A small network was shown many inputs. Here are its activations along a few directions, one row for each input.
In each table, some parts of the input vary, and every possible input appears once, in random order.
Descriptions start from the smaller parts, as in this example, which fits no table here: one of 6 places along a line, together with either a single point or (one of 2 separate values, together with one of 5 places around a ring) or one of 11 places around a ring.
Shared parts are said once, and a part with two or three values counts as separate values.
(in the rows, 128 means zero)

Other details of the inputs shift rows strongly along two fixed directions, in all tables alike. That doesn't count.
To show where, the next rows are all for the same input, with only those details redrawn:
[110 125 125 126 119 140 119 135 129 164 134 130 141 145]
[119 134 141 130 119 119 131 118 123  81 121 132 130 117]
[109 126 126 126 118 142 120 135 129 164 135 130 141 145]
[109 126 125 126 117 142 120 135 129 165 135 130 142 146]
[142  30 107 174 211   6  94 123 109 171  93 142  97 103]

Table:
R1: [121 127 118 127 123 144 122 144 124 157 140 125 135 149]
R2: [141 133 133 132 124 125 145 127 123  79 133 124 119 119]
R3: [134 148 136 124 126 128 128 106 134  91 115 125 119  95]
R4: [128 131 143 128 124 122 141 117 128  81 122 132 130 118]
R5: [135 145 115 125 119 148 121 130 135 173 138 120 125 125]
R6: [135 139 117 107 135 145 116 137 139 162 125 126 133 147]
R7: [122 130 118 134 114 143 125 140 122 162 149 122 128 141]
R8: [131 131 140 125 130 125 141 122 127  77 120 134 129 126]
R9: [116 128 124 131 112 144 124 135 125 168 141 124 131 136]
R10: [144 144 140 115 137 129 134 113 142  85 107 131 126 112]
R11: [149  34 103 171 216   9  94 131 105 163  93 139  94 112]
R12: [139 141 112 116 131 145 121 137 132 164 135 122 127 136]
R13: [119 130 121 134 113 142 124 140 124 166 148 121 132 135]
R14: [113 125 123 124 125 143 119 140 128 159 133 132 140 153]
R15: [127 130 142 125 127 122 140 120 129  78 119 132 131 125]
R16: [140 135 135 136 120 123 146 122 121  82 136 125 117 115]
R17: [126 139 123 113 132 149 112 131 143 168 119 128 137 139]
R18: [137 135 138 136 119 123 146 122 123  84 135 124 121 109]
R19: [109 124 125 124 122 141 118 138 131 160 132 129 142 152]
R20: [135 133 138 125 129 124 141 126 124  77 122 130 126 127]
R21: [109 126 125 126 117 142 120 135 129 165 135 130 142 146]
R22: [152 145 134 109 139 127 138 119 138  81 113 129 122 121]
R23: [128 133 142 131 122 123 144 117 127  84 126 131 124 112]
R24: [143 144 138 121 131 131 139 106 139  91 116 125 120  96]
R25: [134 133 141 133 118 124 146 117 124  86 128 127 120 109]
R26: [139 132 135 129 128 126 143 127 123  77 128 128 124 123]
R27: [109 129 125 129 115 144 122 135 128 168 139 128 136 140]
R28: [123 129 117 131 119 144 124 145 124 158 146 121 129 145]
R29: [152 148 132 127 125 128 143 112 134  92 126 123 114  98]
R30: [156 147 129 117 135 128 143 119 132  85 124 125 117 110]
Question: What is each input in this table made of?
Answer: one of 2 separate values, together with either one of 5 places around a ring or one of 10 places around a ring
Question: The inputs of R17 and R10 match in every part but the choice among 2 separate values. If R9 is changed in the same way as R17 into R10, which row does it become?
Answer: R25
Question: Change only the choice among 2 separate values in R4. List by row number the other rows that result.
Answer: R21

Table:
R31: [121 137 141 125 121 125 133 114 130  90 121 133 133 116]
R32: [126 101 124 131 148 108 119 136 128 167 119 135 131 141]
R33: [129 135 135 127 125 130 134 131 124  86 127 128 130 130]
R34: [152 148 132 115 132 136 141 117 139  99 122 123 121 108]
R35: [123 103 116 136 150 104 107 128 128 172 118 135 129 133]
R36: [130 134 135 131 119 130 144 125 120  91 135 128 124 121]
R37: [122 102 116 144 145 108 108 130 125 174 121 129 121 126]
R38: [131  92 116 140 154 108 121 140 127 165 127 129 127 143]
R39: [ 94 176 126  87  73 226 128 152 145 191 158 121 168 188]
R40: [133  99 111 142 148 106 118 139 117 169 133 130 120 136]
R41: [128 144 134 133 109 130 134 123 123  97 134 125 123 119]
R42: [120 137 141 132 116 131 134 118 126  96 125 126 127 109]
R43: [152 153 129 114 133 135 134 120 137  98 120 123 119 110]
R44: [131 130 136 137 119 115 138 120 122  97 132 126 120 111]
Question: What is each input in this table made of?
Answer: one of 2 separate values, together with either a single point or one of 6 places around a ring
Question: The inputs of R43 and R34 match in every part but the choice among 2 separate values. If R37 is changed in the same way as R43 into R34, which row does it become?
Answer: R42
Question: Change only the choice among 2 separate values in R35. List by row number the other rows that result.
Answer: R31
